A small network was trained on invented records. Each row is its activation on one of them, seen along a few directions.
Each row is followed by the record's values for the fields FUZO, RAK, MOL, SODIV, LAZI.
Other fields move the rows too, some of them a lot.
Random noise pushes rows far along 12 fixed directions. That doesn't count. These rows show it; they differ only by the noise:
[-159  -61 -513  613 -197 -100  110 -183  284 -248   93  -51   20  175
 -479  -43  184  668 -359 -378  109 -167  -93  287  117]
[   3 -305 -387  154  -73  -15   40 -204  386   31  138 -132   11  283
  -42   13   -1 -312   74  221 -131 -150  -97 -301  -20]
[ 215  -77   52    4  353  -23 -422 -221 -405  780   85   98  492 -301
  137  371 -271  295 -550 -195  -28  -75 -502  366  282]
[-470  143 -335  -82  149 -103  -31 -353   35  261   90  -46  185  142
   -7  300 -112  251 -304  210 -287  234 -195 -363  374]
[-397 -442  183 -208 -192 -166  284 -133 -416  420   32  225  143  -25
   85   29 -373 -643  -39  -14 -123 -106 -243 -673  111]
[ -46   78  -65   70 -142  120  110  -14  232  -91   90   95   81  308
  -86  -22   32  487  -19 -253 -252  135 -317   96 -264]
[ 363 -259 -502  138 -178  -21  115   92 -371  -73  -89   32  -69 -192
 -271 -269   20  -11  -99 -100   44  -99 -115 -101  448]
[-352   64 -186 -211   48   26   11  216  152 -134  498   85  112  237
  375   41  157  337 -308    7 -211  440 -250 -272   69]
[   5 -158 -228  339 -306 -200 -137  304  123 -148 -267  112 -326  -20
  250  -91  -19  166   61 -349 -260  104    4 -402  375]
[ 397   60    2 -268  208  340 -394  330  245  322 -164  140  282   -3
  352  -51  224  -79  136  170 -475  286 -392 -217 -143]
[-127 -388  234  347 -187 -175 -246  413  257  -66 -279  124 -185 -152
  350   12  201 -209  -83 -287   65 -247  143 -226  135]
[  46  134 -432  540  419   18 -457  -21  -42  119  -26  304  284 -401
 -189 -231  411  -25 -426  -69  206  -45  -35  422  492]
[  10  159 -135  285  201 -128 -338 -170   -1  -84 -204  174 -272 -126
  295   91  -98 -188   92  149 -174  113   96   53  580]
[ 242  -37 -338  232 -202  -28   86   61 -133 -458   58  -46 -258    5
  -22   35   29  626 -214 -181  -17   91 -142  280  460]

[  24  131 -275 -247  338 -196 -403  271  -94  735  -20 -108  252 -266
 -114 -308   66 -223  -77 -151  242 -120  419 -327 -179]	{FUZO: zitu, RAK: buf, MOL: kuni, SODIV: zuteg, LAZI: memol}
[-243  -94 -127  111   -9  207  381 -249 -545   30  165  414  488  -80
 -353 -116   28  -74 -422   12   -8   98 -481   55  243]	{FUZO: deme, RAK: fak, MOL: sani, SODIV: zuteg, LAZI: rer}
[ 117  341  121 -433  455  297  -55 -426  101  241   11  -62  239  168
 -319    7  -43 -255  312  359 -116   16  -21  112 -522]	{FUZO: bik, RAK: fak, MOL: sani, SODIV: zinu, LAZI: rer}
[  76   -4 -120  585 -192 -104  -19 -128  249 -153  272  336 -177  152
  106 -291 -215  -95  342 -407 -187  158 -274  241 -130]	{FUZO: bik, RAK: buf, MOL: kuni, SODIV: gol, LAZI: memol}
[-417  -47  220  -36  131  171   49   23  511 -185  303    2  246  315
   26  124  424   88 -291  111  136 -124  -48  202 -437]	{FUZO: zitu, RAK: buf, MOL: sani, SODIV: zuteg, LAZI: rer}
[ -73   33 -144 -273   -6  118  315   13  166 -395  387 -385   24  203
 -187   66  320  231 -204  373  338  -59  199  210 -196]	{FUZO: zitu, RAK: buf, MOL: sani, SODIV: zuteg, LAZI: rer}
[  -3  303  -61 -378  222  148   30 -220  320   51  105 -269   56  295
 -128   88   54    5  200  444  -57   25  148   76 -375]	{FUZO: zitu, RAK: buf, MOL: sani, SODIV: zuteg, LAZI: memol}
[  42   51   42 -442  -22  -97    3  364 -174   76  340 -174  -27   -3
  375   16  -76  207  -91  -57   93  230  124 -162 -120]	{FUZO: zitu, RAK: buf, MOL: sani, SODIV: zuteg, LAZI: memol}
[  50 -266   35  -91    0   -6  -96 -174 -113  735 -287   25  360 -131
 -259   77 -193 -200  -18 -116 -202 -202 -359 -374  -84]	{FUZO: bik, RAK: buf, MOL: kuni, SODIV: gol, LAZI: rer}
[ 124  163 -226  155  438 -136 -520 -115  791 -136   26 -440 -327  319
   76  151  192   44   78  199  285 -433  711  399 -231]	{FUZO: deme, RAK: buf, MOL: kuni, SODIV: zif, LAZI: rer}
[  73 -395 -392 -143 -249 -120   91  260 -181  285  344  -66  147  -49
  388  -69 -167 -284  -89   80 -188  292 -272 -771  254]	{FUZO: deme, RAK: buf, MOL: sani, SODIV: zuteg, LAZI: rer}
[-262  249 -108  -89  -55 -292 -137   93   74  221 -392  -69 -297   80
  139   13 -221   84  202  -52 -224   60  387 -450  182]	{FUZO: deme, RAK: buf, MOL: kuni, SODIV: zif, LAZI: memol}
[ 606   -9  170 -156  125   83  -23 -388 -154   94  -89 -109 -190   78
 -181   85 -370 -111  354   69   30 -350  -83  596 -204]	{FUZO: bik, RAK: buf, MOL: sani, SODIV: zif, LAZI: rer}
[ 206  -23  247  134  -49 -185 -234  323 -258  -19 -231  143 -266 -212
  -15 -138 -126  441  -36 -845  155 -171  178  183  -77]	{FUZO: bik, RAK: fak, MOL: kuni, SODIV: zinu, LAZI: rer}
[-241 -172  255 -189 -125 -126   16  522  250  107  271 -115   84   49
  122 -175  243   -1 -106 -332  352 -168  287 -158 -626]	{FUZO: bik, RAK: buf, MOL: sani, SODIV: zuteg, LAZI: memol}
[  41  -32   53 -246  172  221  158 -386  140  -98  -25 -298  129  -37
 -362  246  246 -175  -26  671  116 -186 -130  205   57]	{FUZO: zitu, RAK: buf, MOL: kuni, SODIV: zinu, LAZI: memol}
[-332   -7   86  562 -167 -227 -132  134   93  173 -151  175  137 -218
  -68  -65  105  225 -238 -532  173  -78   74   86    1]	{FUZO: zitu, RAK: buf, MOL: sani, SODIV: zuteg, LAZI: memol}
[-625  120 -110   -7   31 -167   46  -21  622 -402  460 -306 -142  229
  129  182  327  252 -150  198  133  212  226 -185  -63]	{FUZO: bik, RAK: buf, MOL: sani, SODIV: zinu, LAZI: rer}
[ -18  -99  -15  440  -44   11  -88 -343  149  102 -511   -8  101  -26
 -500  186    2  298 -115 -278  -77 -310 -119   66   60]	{FUZO: zitu, RAK: fak, MOL: kuni, SODIV: zinu, LAZI: rer}
[ 310 -345  680  -60 -780  237  439  470  -12 -395 -284  138 -159   10
  181   12  -14  359  332 -426 -356  184 -593 -106 -348]	{FUZO: zitu, RAK: buf, MOL: sani, SODIV: zinu, LAZI: memol}
[ 691 -100 -402  -55   97   76 -189  171  -45 -312   55 -229 -298  -33
  178  -49   19   57   97  146  -10   47  112   18  301]	{FUZO: deme, RAK: fak, MOL: kuni, SODIV: zinu, LAZI: rer}
[ 441 -286 -272  -94 -260  450  263  320 -151 -143 -132  142  303  -51
 -247 -276  342   -7  -36  119 -272  148 -547 -257   44]	{FUZO: bik, RAK: fak, MOL: sani, SODIV: limon, LAZI: rer}
[  59 -118 -114   54  -58 -203 -207   42  183  282 -198 -223 -150   67
   75  100 -202   -4  103 -119  -62 -189  223 -304  -22]	{FUZO: bik, RAK: fak, MOL: kuni, SODIV: zif, LAZI: rer}
[ 803  234  -33 -200  418  269 -466  -31  117  341 -566 -325   59 -151
 -159   60   86 -180  309  411   29 -302  355  309 -190]	{FUZO: deme, RAK: fak, MOL: sani, SODIV: zuteg, LAZI: memol}
[ 128  -41  172  435 -143  279  -47  119  236 -114  -90  326  275 -133
  174  -81  299 -171   72   64 -193  237 -441  199  -46]	{FUZO: zitu, RAK: buf, MOL: sani, SODIV: zuteg, LAZI: rer}
[ -48 -284 -190 -127  -72  265  396 -112 -237 -234  588  -35  415  -72
   99  190  244 -130 -470  648   58  281 -590   61  405]	{FUZO: bik, RAK: buf, MOL: sani, SODIV: zif, LAZI: rer}
[-328  284   77 -509    1   29  250 -217 -197  -46  268 -143   74   83
  201  389 -162  382 -104  386 -280  567 -293 -226  215]	{FUZO: bik, RAK: buf, MOL: sani, SODIV: gol, LAZI: memol}
[ -84 -204 -397  259   25 -224 -275 -126  457 -189 -271 -454 -305  -32
   98  430  172  143 -195  350  -27 -157  241 -331  686]	{FUZO: deme, RAK: buf, MOL: kuni, SODIV: zinu, LAZI: rer}
[-453  435    8  549 -173   71  114 -500   29 -141 -809  251   -2  -48
 -270  290  -68  280   84  186 -513  304 -145 -102  580]	{FUZO: deme, RAK: fak, MOL: sani, SODIV: zuteg, LAZI: rer}
[ 244 -249 -230   27  249  208 -140 -102  -25    8 -465 -138  150 -210
 -291   70  345 -534 -149  589  140 -394  185 -125  393]	{FUZO: deme, RAK: fak, MOL: kuni, SODIV: zuteg, LAZI: rer}
[ -85  -10  232 -109  352  -78 -146 -435  180  -86  374 -186 -177  288
  288  406 -282 -247   17  275  168 -225  240  327 -164]	{FUZO: bik, RAK: fak, MOL: sani, SODIV: zuteg, LAZI: rer}
[-331  -44  160 -222 -337 -308  320  -44 -625  396 -514 -180  -35 -140
 -472  178 -439  479 -228 -460  115 -283  264 -402  110]	{FUZO: zitu, RAK: fak, MOL: kuni, SODIV: zuteg, LAZI: memol}
[-458  -28  -13 -151   15  -28  222  -82  -85   27 -113 -121  172 -152
 -245   63  274 -322 -205  464  227  -99  216 -278  196]	{FUZO: bik, RAK: buf, MOL: sani, SODIV: zif, LAZI: rer}
[  80  228  204  102  249  -95 -324 -275  154  416 -140   82    2  -70
   59  -43 -251 -413  439  -63  -73  -22  134   61 -316]	{FUZO: zitu, RAK: buf, MOL: sani, SODIV: zinu, LAZI: rer}

Here are new rows. What are their fields?
[ -41  123  160  113 -122   89  115  -11  -11 -261  -99  151  -53 -100
   -3  -19   81  112  107   -8 -134  234 -196   99  113]	{FUZO: deme, RAK: buf, MOL: sani, SODIV: zinu, LAZI: memol}
[ 294  441  281 -310  166  426   -3 -189  -26   11 -122  373   60  294
  165  -77 -249  -93  582  146 -645  453 -424  119 -389]	{FUZO: bik, RAK: fak, MOL: sani, SODIV: zuteg, LAZI: rer}
[-384  212   41  -10  175 -416 -250 -453 -153  701 -204 -205   60 -160
  -51  451 -457  227 -173  -76    5  -92  176 -121  247]	{FUZO: bik, RAK: buf, MOL: sani, SODIV: zuteg, LAZI: memol}
[-738 -171 -385  290 -253 -268  254  140  106 -253  213   84  -20  148
 -129 -135  213  239 -447 -279  114   24  113 -443  274]	{FUZO: deme, RAK: buf, MOL: sani, SODIV: zif, LAZI: rer}
[-253  390 -104 -270  371  -22   54 -167 -288 -217  172    9  -99 -141
    3  -30  111 -261  -84  562  236  145  347  199  410]	{FUZO: deme, RAK: buf, MOL: sani, SODIV: zuteg, LAZI: memol}
[ -31 -331  134  -93   29  -76  -23 -105 -177  232  -75  -23   16   42
  224  222 -260 -407  -78  112  -12 -241   37 -269  118]	{FUZO: deme, RAK: fak, MOL: sani, SODIV: zif, LAZI: rer}
[-313  390  215 -692  121  173  134   22 -336  -86 -195 -133  113  -21
    5  461   97  807 -391  290 -236  393 -165 -115  344]	{FUZO: zitu, RAK: buf, MOL: kuni, SODIV: zuteg, LAZI: rer}
[-519  316  263   19  205  -32 -152  -40 -265 -262 -240  253  -74 -227
  234  337   93  323 -363   62 -115  323   28   -4  651]	{FUZO: bik, RAK: fak, MOL: sani, SODIV: zuteg, LAZI: rer}
[-173  574  -45  564  -76  100  117 -319  265 -273 -114  149   93  199
 -510  -52  140  874  -38 -360   -9  106  -78  837 -274]	{FUZO: bik, RAK: buf, MOL: sani, SODIV: zif, LAZI: rer}
[-229  304   78  -44  106 -219 -234  233  -35   12 -394  -44 -260 -214
    0  -13  143  241  -55 -116  146  -69  488   18  239]	{FUZO: bik, RAK: buf, MOL: sani, SODIV: zif, LAZI: rer}
[  46  171  -31  -29  -92  -50  107   63 -313 -251 -198   85 -250 -238
  -33 -154  -11   -8  183   10  -43  234   88 -109  348]	{FUZO: deme, RAK: buf, MOL: sani, SODIV: zinu, LAZI: rer}
[ 201 -261  174  -44 -371   65  326   97 -341   53  102   65  128  -45
  -11  -20 -187  122  -36 -238  -16   21 -375   41 -130]	{FUZO: zitu, RAK: buf, MOL: sani, SODIV: zuteg, LAZI: rer}
[ 118  444 -228   42  441  -43 -347  -64  106  167   86  132  -22 -155
  -45 -425   82 -489  378  107  100  148  357  100 -150]	{FUZO: zitu, RAK: buf, MOL: sani, SODIV: zinu, LAZI: memol}
[-401  147  573  173 -171  132  172  119  -78  -60  -68  375  262  -22
   79   61   61  286 -170 -332  -57  186 -228  220 -259]	{FUZO: deme, RAK: fak, MOL: sani, SODIV: zuteg, LAZI: memol}
[ 142 -362 -122 -148 -276   55  371 -150 -349  210  -55  -77  216    2
 -507  -11 -167  208 -153 -232  -48 -186 -423 -217  -31]	{FUZO: zitu, RAK: buf, MOL: kuni, SODIV: zinu, LAZI: rer}
[ 366 -145  -35 -569  153  -27  124 -381 -468  493  211 -274  115   80
 -253  190 -511  113  -50    2   49 -252 -232  101 -138]	{FUZO: deme, RAK: buf, MOL: kuni, SODIV: zinu, LAZI: rer}
[-448  335 -156 -294  400  -50  -18  258 -229 -119  458  413   43  -49
  -13 -586  282 -262 -101 -145  211  267  256 -125  -67]	{FUZO: deme, RAK: buf, MOL: sani, SODIV: zinu, LAZI: rer}
